Each row below holds a small network's activations on one input, seen along a few directions.
Each table varies a few parts of the input and shows all the possible inputs, shuffled.
Descriptions start from the smaller parts, as in this example, which fits no table here: one of 4 places along a line, together with either a single point or (one of 2 separate values, together with one of 5 places around a ring) or one of 11 places around a ring.
Shared parts are said once, and a part with two or three values counts as separate values.

Other details of the inputs vary at random and push rows far along two fixed directions, the same in every table; ignore that.

Table:
row 1: [  7 -14  20 -35  42 -32  29  24  23 -24 -10 -13  33 -66]
row 2: [-21 -12 -57 -23  22   6   8 -43  33 -21  -5   3  32 -15]
row 3: [  7  34  14  41 -15  29 -22   7 -11  24   0  28 -33  32]
row 4: [ 10   7  50 -36  47 -41  30  42  25 -20 -17 -17  41 -78]
row 5: [ -6   9 -12 -20  32  -6  16  -9  31 -13   3   7  47 -43]
row 6: [  7  19  22  15 -21  19 -25  19 -23   6  -3 -15 -37  39]
row 7: [ 22   7  23  22  -7  26 -23  20 -25  12   0  -3 -47  28]
row 8: [-17 -63 -86 -48  -3  27  16 -71  13 -29  21 -13  30   4]
row 9: [  9  27  48  33 -13   2 -14  23 -28  26  -8  -8 -24  18]
row 10: [ -13  -58 -101  -24    2   26   17  -63   28  -32   31   28   32  -10]
row 11: [ -5  16  49 -24  45 -54  33  28  18  -3 -22 -29  57 -70]
row 12: [-17 -69 -65 -32  -1  -5  29 -44  12 -25  20  -5  35 -17]
row 13: [ -2 -18 -65  24 -48  75 -31 -52 -15   6  38  35 -38  78]
row 14: [-12 -67 -98 -42  11  23   3 -57  15 -42  10 -23   8   5]
row 15: [  1 -28  -7 -43  32 -26  33  10  20 -24  -8  -6  22 -53]
row 16: [ 10  45  73  33  -5 -12  -8  43 -26  34 -22  -8 -23   5]
row 17: [ -8 -53 -60  26 -60  46 -19 -40 -41  11  41  10 -37  81]
row 18: [  3  -6  12 -43  48 -33  30  22  20 -16 -17 -19  26 -60]
row 19: [ -5  12  55 -27  34 -55  38  31  21  -8 -17 -19  60 -76]
row 20: [ 11 -45 -58   6 -44  72 -29 -36 -30  -2  34   8 -59  80]
row 21: [ 20  22  40  16  -1  11 -14  35 -23  17 -13  -2 -48  16]
row 22: [  1  20  46  30 -20 -15  -1  32 -33  31  -6   0 -24  20]
row 23: [ -8  18 -20  31 -38  45 -32 -24 -14  11  16  20 -28  65]
row 24: [-17 -46 -46 -32  13 -14  29 -29  11 -14   4 -14  35 -22]
row 25: [ -9 -11  21 -28  27 -48  41  14  20  -9 -15 -13  49 -64]
row 26: [  1  35  36 -10  41 -36  29  29  34  -4 -20  15  48 -74]
row 27: [ -9  48  35 -12  51 -31  10  13  37  -9 -30 -10  49 -57]
row 28: [  7  46  34  42 -13   7 -13  29 -17  30  -1  29 -27  20]
row 29: [-11 -25 -56 -24  13   2  25 -31  28 -20   9  28  31 -31]
row 30: [ 11  46  63  22   1 -14 -16  53 -22  17 -29 -17 -40   9]
row 31: [ 22  34  83  21 -12  -8  -6  63 -22  16  -3   3 -25   3]
row 32: [ 18  21  50  16 -12   9 -12  42 -25  15   5  -4 -30  21]
row 33: [  2  38  42 -12  39 -31  23  27  34  -8 -13  12  55 -73]
row 34: [ 10  51  41  41 -10  24 -26  20 -10  24   0  22 -23  22]
row 35: [  7  45  84  29 -17 -17  -4  49 -29  31  -5  -8  -7  11]
row 36: [ 19   6  20  19  -9  24 -18  22 -24  15  -5  -1 -51  28]
row 37: [ 12  49  39  45  -7  21 -25  20 -10  25  -3  22 -26  21]
row 38: [  6  36  21  37 -26  27 -20  13 -16  23  17  27 -19  37]
row 39: [ -4  50  69  32 -12 -27 -11  40 -27  28 -34 -15 -19  14]
row 40: [-21   0 -41 -28  29  -5  13 -32  34 -20 -13   2  35 -26]
row 41: [ 12  63  64  51  -5  -2 -14  48 -15  36  -9  24 -21   9]
row 42: [ -5 -51 -76 -32   3 -25  -1 -59  38 -28  15  -3  22 -10]
row 43: [  8  14  47 -37  55 -37  24  40  23 -15 -19 -27  41 -72]
row 44: [  4  -8  13 -39  49 -30  28  23  21 -16 -16 -21  29 -60]
row 45: [-20 -78 -84 -44 -17  11  29 -61  11 -32  33  -1  36   0]
row 46: [-12 -12 -20  31 -43  18 -22 -17 -34  15  -1  -5 -36  63]
row 47: [ -4 -44 -60  22 -54  57 -26 -48 -36   9  32   7 -44  79]
row 48: [  7 -25 -44  28 -56  10 -41 -37 -10   9  30  17 -45  69]
row 49: [ -3 -65 -70 -42  20  12  16 -34  14 -32  18 -13  16 -14]
row 50: [ -4 -72 -70 -43  11   6  25 -30  16 -33  15   1  12 -20]
row 51: [ -11  -65 -103  -39   -7  -19    3  -72   35  -28   17    5   11    3]
row 52: [  8  47  72  29  -6 -15  -6  42 -27  33 -23  -6 -26   5]
row 53: [  8  15  20  21 -17  16 -28  20 -24   7  -4 -15 -40  36]
row 54: [ -5 -11 -14 -39  39 -20  15   1  23 -26 -24 -32  22 -41]
row 55: [-14 -25 -39  26 -52  34 -28 -34 -35   7  14  -4 -32  75]
row 56: [ -6  25  -6  37 -26  33 -32 -12 -12  13   8  17 -25  50]
row 57: [ -9  -3 -39 -30  33   5  17 -30  35 -17  -6  12  31 -34]
row 58: [-25 -50 -70 -33   6  -1  12 -56  13 -29  -2 -24  35  -3]
row 59: [ -2  56  78  28 -17 -17 -15  38 -25  23 -24 -19  -6  18]
row 60: [-11  -9  19 -32  27 -51  43  13  18  -9 -16 -11  46 -64]
row 61: [ 10  45  38  49 -11  11 -19  28 -16  27   5  24 -21  20]
row 62: [  5  30  42 -35  34 -72  10  12  48 -13 -19 -18  51 -65]
row 63: [  1 -13 -42  33 -53  53 -19 -26 -18   8  40  45 -29  60]
row 64: [ 14 -33 -38  14 -32  59 -30 -20 -29   2  24   5 -56  63]
row 65: [ 18  46  63  37 -15 -48 -26  37  -1  29 -16   5 -29   8]
Each input here is: one of 5 places along a line, together with either a single point or (one of 3 separate values, together with one of 4 places along a line).
The inputs of row 36 and row 7 match in every part but the place on the line of 5. If row 24 is changed in the same way as row 36 into row 7, which row does it become? -> row 11
List by row number the other rows that have the place on the line of 5 in common with row 28. -> row 15, row 18, row 21, row 22, row 29, row 30, row 39, row 40, row 51, row 52, row 57, row 60
Change only the place on the line of 5 in row 27. List by row number the other rows that result. -> row 2, row 23, row 40, row 56
Change only the choice among 3 separate values in row 38. List by row number the other rows that result. -> row 32, row 35
Start at row 57 and move only the place on the line of 5, one step at a time. The first step leads to row 3. Which rows follow, in order? -> row 37, row 34, row 13
Change only the choice among 3 separate values in row 34. List by row number the other rows that result. -> row 47, row 64

Table:
row 66: [  5  22  -3  -2  14   2  -5  -8  29  -6   1  20  15 -19]
row 67: [ 17  25  68 -21  27 -18   1  53  -6  -7 -29 -41  -7 -28]
row 68: [-13 -57 -62 -29 -35   7  -2 -46  -2 -23  23 -10  -3  36]
row 69: [  1  61  45  57 -44  23 -37  15 -26  35   5  21 -29  60]
row 70: [ -4  24  58   7   5 -61  14  32  -5  20 -26 -18  12 -27]
row 71: [  4  60  38 -19  51 -13  11  21  44 -10 -19  11  45 -63]
row 72: [ -6  30  53  18   7 -54  11  31   1  17 -20  -7  22 -30]
row 73: [ -9 -61 -90 -40  22  16   3 -56  26 -36  11 -17  18  -8]
row 74: [ 28  32  52  39 -40  17 -35  47 -31  22   6  20 -72  52]
row 75: [-23   0 -28   3 -13  16  10 -28  -1   2   7  14  24  13]
row 76: [ -6  -9   0 -22  43 -22  23   8  14 -12 -20 -21  28 -48]
row 77: [-19 -34 -51 -54  37 -49  25 -45  55 -38  -4 -21  74 -61]
row 78: [ -4   1 -31  -3   3  49 -15 -24  -3  -7   7  -2  -7  27]
row 79: [ -6  19   4  26 -31   0 -21 -17  -4  13   6   8  -1  31]
row 80: [ -3 -40 -53  25 -63  14 -34 -45 -26  12  27   4 -49  81]
row 81: [-22 -56 -84 -36  17  28  22 -58  14 -27   7  -7  30 -10]
row 82: [  6  43  48   6  24  -4  -9  22   6   6 -21 -14   8 -18]
row 83: [  3  -8  -3 -27  36 -33  26   8  27 -10 -13   3  21 -54]
row 84: [-14 -18 -66 -17  10  37  15 -39  21 -17  16  31  21  -6]
row 85: [ -3 -22 -40 -19  26 -13  21 -15  30 -17   3  17  24 -40]
row 86: [  9 -43 -55  17 -37  45 -35 -31 -32   5  18  -8 -67  77]
row 87: [ 17  29  40 -23  46 -47   8  29  38  -7 -23  -5  20 -62]
row 88: [  1  14  -4  29 -15  20  -5  -1  -5  14   8  35 -15  15]
row 89: [ -3 -54 -58 -38  -2  13  22 -21   8 -27  14  10  -1  -5]
row 90: [ 16 -42 -13   8 -30  35 -10 -10 -22   0  47   3 -13  32]
row 91: [ -6 -38 -29 -36  32 -12  23 -12   6 -16 -15 -30  12 -29]
row 92: [-11  44  57  16   4 -40  14  22   3  18 -21  -1  34 -28]
row 93: [ 20  12  79  31 -13  -1   7  57 -37  27  17   0  -7  -3]
row 94: [ 25  43  38  61 -30  11 -43  33 -18  31   8  33 -61  44]
row 95: [  8  10  57 -14  17 -12  15  52 -23   1 -26 -33 -13 -21]
row 96: [  1  51  55  28   9  22  -4  39 -25  22 -18  -1 -12   7]
row 97: [ -8 -36 -22  29 -77  25 -14 -12 -53  17  25   8 -56  86]
The inputs of row 76 and row 73 match in every part but one. If row 72 is changed in the same way as row 76 into row 73, which row does it become? -> row 77
What do these inputs look like to the network? -> one of 2 separate values, together with either a single point or (one of 3 separate values, together with one of 5 places along a line)
Change only the choice among 3 separate values in row 70. List by row number the other rows that result. -> row 83, row 91
